These are the activations of a small network on made-up records, seen along a few directions, one row for each record.
After each row come some of the record's fields: Reme, Suf, Bugon, Varuf, Tana, Kam, Buliv, Kovi.
A field that a record lacks is left out.
Other fields move the rows too, some of them a lot.
In the rows, 500 means zero.
Random noise pushes rows far along 3 fixed directions. That doesn't count. These rows show it; they differ only by the noise:
[472 536 678 491 617 601 406 402 424 459 534 493 354 306 414]
[452 560 605 554 516 549 512 387 503 464 505 590 437 340 465]
[506 658 576 601 232 517 631 327 354 682 497 443 804 484 388]
[532 695 472 602 255 486 710 422 532 519 407 557 740 358 494]
[431 535 632 555 541 557 483 364 484 480 532 594 408 362 452]

[674 547 543 600 392 522 636 431 416 474 509 379 733 297 363] -> Reme=c1 Kovi=n2
[471 351 573 489 556 681 461 464 264 569 649 345 469 525 463] -> Reme=c2 Kovi=n1
[628 394 657 444 505 656 414 422 139 767 633 116 651 637 243] -> Kovi=n1
[668 377 407 436 483 483 488 613 468 558 415 358 598 508 343] -> Reme=c1 Suf=w4 Bugon=j4 Varuf=p1 Tana=k1 Kam=z3 Buliv=b4
[338 627 260 599 403 469 738 489 743 276 326 868 498 430 917] -> Reme=c1 Suf=w3 Bugon=j4 Varuf=p3 Tana=k1 Kam=z5 Buliv=b2
[593 743 590 408 504 574 417 532 312 441 484 202 667 353 376] -> Kovi=n2
[349 428 461 623 381 557 589 377 493 546 575 614 685 714 640] -> Reme=c2 Kovi=n2
[486 681 554 459 425 229 436 492 706 589 526 917 416 491 555] -> Reme=c2 Suf=w3 Bugon=j4 Varuf=p3 Tana=k1 Kam=z2 Buliv=b2
[666 360 327 624 259 507 627 604 591 654 484 444 818 863 490] -> Reme=c2 Kovi=n2
[715 479 381 382 436 679 601 696 407 310 384 126 580 323 537] -> Reme=c1 Kovi=n1
[426 541 372 479 560 449 428 572 608 326 415 562 309 496 713] -> Reme=c2 Suf=w2 Bugon=j4 Varuf=p2 Tana=k1 Kam=z5 Buliv=b2
[557 343 527 452 519 528 422 474 490 623 485 543 534 674 397] -> Reme=c2 Suf=w3 Bugon=j4 Varuf=p3 Tana=k1 Kam=z3 Buliv=b2
[322 293 714 368 757 568 250 282 402 443 597 610 152 512 449] -> Reme=c1 Suf=w3 Bugon=j4 Varuf=p3 Tana=k1 Kam=z3 Buliv=b2
[672 544 377 493 459 226 467 658 777 563 442 683 478 529 465] -> Reme=c2 Suf=w4 Bugon=j4 Varuf=p2 Tana=k1 Kam=z2 Buliv=b2
[692 463 377 451 296 630 626 654 375 482 443 169 701 530 485] -> Reme=c1 Kovi=n1
[601 298 439 568 560 645 556 612 599 323 523 548 306 438 507] -> Reme=c1 Kovi=n1
[606 611 439 414 420 595 479 691 426 477 400 226 655 296 522] -> Reme=c1 Suf=w2 Bugon=j1 Varuf=p4 Tana=k2 Kam=z4
[502 606 368 526 345 471 549 475 408 635 427 376 743 682 555] -> Suf=w2 Bugon=j4 Varuf=p2 Tana=k1 Kam=z5 Buliv=b2
[351 393 469 463 570 543 400 454 406 503 522 559 469 536 511] -> Reme=c2 Suf=w2 Bugon=j4 Varuf=p2 Tana=k1 Kam=z3 Buliv=b2
[447 568 503 305 654 490 344 553 479 322 432 450 307 367 470] -> Suf=w4 Bugon=j4 Varuf=p2 Tana=k1 Kam=z3 Buliv=b2
[257 655 503 680 440 317 608 345 585 492 488 827 457 595 616] -> Suf=w1 Bugon=j1 Varuf=p4 Tana=k1 Kam=z5 Buliv=b4
[538 354 435 634 360 472 555 474 584 702 523 520 638 646 444] -> Reme=c2 Suf=w2 Bugon=j1 Varuf=p4 Tana=k2 Kam=z4
[568 476 413 415 455 628 575 636 464 369 440 323 473 490 564] -> Kovi=n1
[702 359 507 579 393 657 571 589 362 560 566 333 558 528 331] -> Reme=c1 Kovi=n1
[313 302 612 721 542 540 585 224 503 536 708 807 334 580 457] -> Kovi=n1
[633 380 511 486 498 548 423 578 497 607 492 330 533 527 393] -> Reme=c1 Suf=w2 Bugon=j1 Varuf=p4 Tana=k2 Kam=z4
[745 225 383 514 466 668 555 671 449 592 524 266 549 667 411] -> Reme=c2 Kovi=n1
[453 350 655 491 578 569 304 404 319 748 632 323 464 687 326] -> Suf=w4 Bugon=j2 Varuf=p4 Tana=k2 Kam=z4
[286 455 513 478 587 485 408 426 456 495 540 665 411 568 532] -> Suf=w4 Bugon=j4 Varuf=p2 Tana=k1 Kam=z3 Buliv=b2
[400 418 594 756 381 366 669 396 666 549 504 798 517 524 459] -> Reme=c1 Suf=w1 Bugon=j3 Varuf=p4 Tana=k2 Kam=z4
[302 556 351 605 376 459 569 433 458 560 471 585 624 648 726] -> Reme=c2 Suf=w4 Bugon=j4 Varuf=p2 Tana=k1 Kam=z5 Buliv=b2
[650 762 322 469 209 468 655 615 499 601 334 248 906 460 469] -> Suf=w2 Bugon=j1 Varuf=p4 Tana=k2 Kam=z4
[637 442 508 623 360 385 731 409 525 646 544 525 728 486 392] -> Reme=c2 Kovi=n1
[735 685 601 475 381 300 327 537 441 664 553 477 581 398 242] -> Reme=c1 Suf=w2 Bugon=j4 Varuf=p2 Tana=k1 Kam=z2 Buliv=b2
[611 526 477 550 460 440 712 454 535 517 483 500 619 331 450] -> Kovi=n1
[565 538 436 564 569 566 687 544 644 200 438 645 376 153 564] -> Kovi=n1
[366 500 570 470 480 555 468 297 350 531 488 481 466 608 621] -> Reme=c1 Suf=w3 Bugon=j4 Varuf=p3 Tana=k1 Kam=z5 Buliv=b2
[856 591 547 490 359 637 647 586 276 492 471 161 750 177 286] -> Reme=c1 Kovi=n1
[777 712 554 435 496 279 366 664 565 474 458 519 446 181 287] -> Reme=c1 Suf=w4 Bugon=j4 Varuf=p1 Tana=k1 Kam=z2 Buliv=b4
[339 516 504 571 449 568 557 372 435 508 602 567 453 624 500] -> Kovi=n1
[597 663 427 546 422 522 539 540 403 415 378 364 618 319 539] -> Reme=c1 Suf=w2 Bugon=j4 Varuf=p2 Tana=k1 Kam=z5 Buliv=b2
[751 481 482 412 566 530 531 661 579 407 426 363 527 369 475] -> Reme=c2 Kovi=n2
[507 406 666 290 626 573 278 433 350 476 519 419 349 470 382] -> Reme=c1 Suf=w3 Bugon=j4 Varuf=p3 Tana=k1 Kam=z3 Buliv=b2
[460 405 655 434 683 631 338 434 272 516 629 294 473 469 442] -> Reme=c2 Kovi=n2

Which values does each new row have?
[339 718 397 471 403 497 529 538 522 488 427 476 640 476 630] -> Suf=w2 Bugon=j1 Varuf=p4 Tana=k2 Kam=z4
[584 517 552 568 483 598 548 479 478 381 483 466 604 415 476] -> Reme=c1 Kovi=n2
[410 546 638 611 407 578 495 202 223 668 550 502 604 596 481] -> Reme=c1 Suf=w3 Bugon=j4 Varuf=p3 Tana=k1 Kam=z5 Buliv=b2
[544 525 376 434 563 529 451 646 633 413 449 424 532 602 563] -> Kovi=n2
[489 442 560 486 441 588 554 404 318 560 577 347 533 525 435] -> Kovi=n1
[529 460 759 371 616 650 305 424 140 623 654 175 533 478 345] -> Reme=c2 Kovi=n2
[441 588 497 507 294 526 581 318 314 622 441 388 692 651 604] -> Reme=c1 Suf=w3 Bugon=j4 Varuf=p3 Tana=k1 Kam=z5 Buliv=b2
[380 556 376 564 378 513 531 462 348 618 483 434 674 661 651] -> Reme=c2 Suf=w2 Bugon=j4 Varuf=p2 Tana=k1 Kam=z5 Buliv=b2
[641 458 298 364 672 586 443 859 760 267 352 419 357 566 632] -> Kovi=n2
[502 571 392 619 415 475 576 475 505 435 419 544 562 460 587] -> Reme=c1 Suf=w2 Bugon=j4 Varuf=p2 Tana=k1 Kam=z5 Buliv=b2
[389 407 537 637 453 468 658 343 463 573 644 669 548 455 535] -> Reme=c2 Kovi=n1
[319 628 617 402 606 538 445 396 294 511 612 395 448 412 509] -> Kovi=n1
[582 399 456 556 180 552 644 469 318 691 565 257 797 752 419] -> Reme=c1 Kovi=n1
[371 521 456 490 519 446 572 477 692 362 421 915 434 434 663] -> Reme=c2 Suf=w3 Bugon=j4 Varuf=p3 Tana=k1 Kam=z3 Buliv=b2
[200 404 443 605 374 515 585 295 474 592 647 651 471 864 586] -> Kovi=n1
[492 299 448 611 583 495 485 472 666 460 579 635 464 642 543] -> Reme=c2 Kovi=n2
[391 293 564 531 683 559 395 414 579 313 603 594 269 509 567] -> Reme=c1 Kovi=n2
[529 626 570 435 703 590 394 571 511 221 468 444 343 262 493] -> Kovi=n2
[458 477 544 521 448 467 613 383 576 379 532 585 502 423 588] -> Reme=c1 Kovi=n2
[700 588 697 483 563 538 474 456 343 417 547 295 555 122 314] -> Reme=c1 Kovi=n2
[522 668 505 540 555 516 552 464 564 304 370 675 392 250 642] -> Reme=c1 Suf=w3 Bugon=j4 Varuf=p3 Tana=k1 Kam=z5 Buliv=b2
[344 281 752 694 432 599 369 160 202 775 792 466 649 871 304] -> Reme=c1 Kovi=n2
